These are the activations of a small neural network, seen along a few directions. Each row is one input.
Each table varies a few parts of the input and shows all the possible inputs, shuffled.
A made-up example of a description, with smaller parts first: ring(5) and (point or line(11) or (values(2) and line(6))).
Shared parts are said once, and a part with two or three values counts as separate values.
In the rows, zero is written as 128.

Other details of the inputs vary at random and push rows far along two fixed directions, the same in every table; ignore that.

Table:
x1: [108 141 145 133  96 144 136 141 150 176 150]
x2: [113 143 137 136  91 144 134 137 149 174 158]
x3: [117 137 123 156  96 173 129 131 157 160 160]
x4: [115 131 123 151 103 173 142 120 156 166 157]
x5: [179 156 132 147 112 102 115  76 120  83  67]
x6: [135 132 168 166 105  85 104 119  86  71  43]
x7: [107 133 148 123 109 143 144 119 148 190 149]
x8: [174 155 140 144 117 102 117  80 120  85  59]
x9: [184 109  73  72 244  85 115 110  79  10 109]
x10: [170 158 142 135 113  92 130  67 113  87  69]
x11: [171 156 135 155 116 122 114  77 120  68  65]
x12: [120  95  60  60 197 116 137 179 103  95 203]
x13: [107  66 105  96 219 100 116 230 100 105 171]
x14: [107 140 124 137  76 154 131 137 142 162 161]
x15: [ 95 129 137 126  90 152 137 129 145 173 147]
x16: [101 130 135 125  95 154 141 119 141 178 152]
x17: [102 133 150 124 105 142 140 129 152 185 144]
x18: [134  90  62  66 220 114 138 176 116 108 195]
x19: [167 146 145 136 127 100 121  68 122  94  52]
x20: [ 88 107 164 181 105 157 120 172 139 164 132]
x21: [172 147 142 135 130 102 125  58 119  99  57]
x22: [ 83 114 180 163 100 129 124 178 133 178 129]
x23: [105 126 135 144 110 172 135 124 159 171 146]
x24: [118  99  67  60 196 116 126 195 102  90 197]
Description of these inputs: line(4) and (point or ring(5)).
- Changing only the line(4) part turns x14 into x5. The same change can be made to x16. Which row results? => x21
- Which other rows does x11 become when the ring(5) part takes its other values? List them by row number. => x3, x4, x9, x23
- Which other rows does x10 become when the line(4) part takes its other values? List them by row number. => x4, x12, x18

Table:
x25: [122 110 108  91 170 114 130 157 117 121 157]
x26: [199 162 115 116 141  88 120  36  99  35  49]
x27: [106 158 174 185  30 171 138  97 171 208 117]
x28: [125 144 173 163  79 122 126  96 129 143  76]
x29: [126 144 173 164  79 123 126  96 131 144  76]
x30: [112 123  98 102 134 163 146 135 153 171 190]
x31: [132 104 110  93 188  96 122 158 101  90 133]
x32: [124 111 108  93 170 114 131 158 120 124 158]
x33: [176 151 144 131 132  79 116  71  99  60  45]
x34: [106 158 174 185  30 171 138  97 170 207 117]
x35: [ 97 111 115 128 129 157 131 172 140 157 179]
x36: [163 143 151 155 122  93 110  90 101  64  49]
x37: [138 153 165 156  83 122 129  86 137 143  81]
x38: [140 121  81  82 174 131 137 129 128 115 172]
x39: [151 141 153 159 114 107 114 100 113  90  65]
x40: [115 125  98 103 135 162 146 135 155 172 190]
x41: [130 104 112  96 183  99 124 159 104  99 137]
x42: [174 151 144 130 130  79 116  70  97  59  45]
x43: [136 114  95  96 172 114 126 151 113  98 153]
x44: [135 110  96 106 177 117 119 159 108  83 147]
x45: [111 123  98 101 133 163 146 135 152 170 190]
x46: [166 143 151 156 124  94 110  91 104  66  49]
x47: [102 112 115 130 132 156 131 173 143 159 179]
x48: [169 150 140 156 115 103 112  83 107  63  58]
x49: [140 115  95  96 175 113 125 151 115  97 151]
x50: [ 93 105 127 130 135 150 129 180 138 163 171]
x51: [132 105 112  96 186  98 123 159 105  97 136]
x52: [134 109  96 106 176 117 119 159 108  83 148]
x53: [ 58 107 145 151  91 185 140 190 166 229 199]
x54: [ 63 112 134 149  85 193 142 183 169 225 207]
x55: [140 121  81  82 174 132 137 130 129 117 172]
x56: [128 144 169 176  78 132 120 102 132 134  78]
x57: [130 110  98 109 170 122 122 161 112  94 153]
x58: [131 104 111  93 187  96 122 158 100  91 134]
x59: [ 95 146 190 186  39 159 137 109 164 215 106]
x60: [101 155 184 178  37 162 140  99 168 214 111]
x61: [113 124  98 102 135 163 145 135 154 171 189]
x62: [123 109 101 113 164 131 124 167 121 111 163]
x63: [118 103 112 113 170 121 122 174 115 113 154]
x64: [178 160 121 127 122 114 128  54 125  87  79]
x65: [127 113  98  98 166 124 128 157 120 113 162]
x66: [127 144 169 175  77 131 120 102 130 132  77]
x67: [126 111 108  94 172 114 130 158 121 125 158]
x68: [166 143 153 141 128  80 114  82  97  67  43]
x69: [139 155 155 162  74 133 126  84 137 134  85]
x70: [100 115 113 115 128 151 136 162 141 165 182]
x71: [123 111 108  93 170 114 131 157 119 124 158]
x72: [104 157 174 183  29 170 137  96 167 204 115]
- Changing only one part turns x26 into x38. The same change can be made to x69. Which row results? => x27
- Changing only one part turns x62 into x52. The same change can be made to x59. Which row results? => x58
- What do these inputs look like to the network? => values(2) and line(4) and (point or ring(5))
- Which other rows does x37 become when the line(4) part takes its other values? List them by row number. => x32, x67, x71
- Start at x49 and move only the ring(5) part, one step at a time. The first step leads to x47. Which rows follow, in order? => x46, x51, x67
- Which other rows agree with x54 in the values(2) part and the line(4) part? List them by row number. => x26, x28, x42, x66, x70

Table:
x73: [156 107  81  71 214  86 122 146  92  57 138]
x74: [132 136 128 135 115 138 129 112 134 130 123]
x75: [118 121 151 150 119 121 121 144 122 130 109]
x76: [147 118 101  93 177 101 125 131 105  82 128]
x77: [128 136 137 135 110 128 128 117 129 132 118]
x78: [128 136 133 138 110 133 128 118 130 128 120]
x79: [134 136 128 134 119 136 129 114 135 130 124]
x80: [135 136 129 132 119 133 132 108 135 134 122]
x81: [129 136 137 134 113 127 128 119 130 133 119]
x82: [117 116 143 139 135 118 120 155 119 124 120]
x83: [130 136 136 136 111 126 129 118 130 133 118]
x84: [130 129 123 128 127 129 128 129 128 125 132]
x85: [133 143 145 141 102 130 131 102 137 141 107]
x86: [133 130 121 119 136 131 131 120 132 129 134]
x87: [116 121 152 150 117 122 120 143 121 128 109]
x88: [135 135 127 136 117 136 130 113 135 131 124]
x89: [ 73  96  97  96 148 177 148 196 159 207 238]
x90: [130 136 133 137 113 132 127 120 132 129 121]
- What do these inputs look like to the network? => values(3) and (point or ring(5))
- Changing only the values(3) part turns x74 into x88. The same change can be made to x89. Which row results? => x80
- Which other rows does x85 become when the ring(5) part takes its other values? List them by row number. => x79, x81, x86, x90
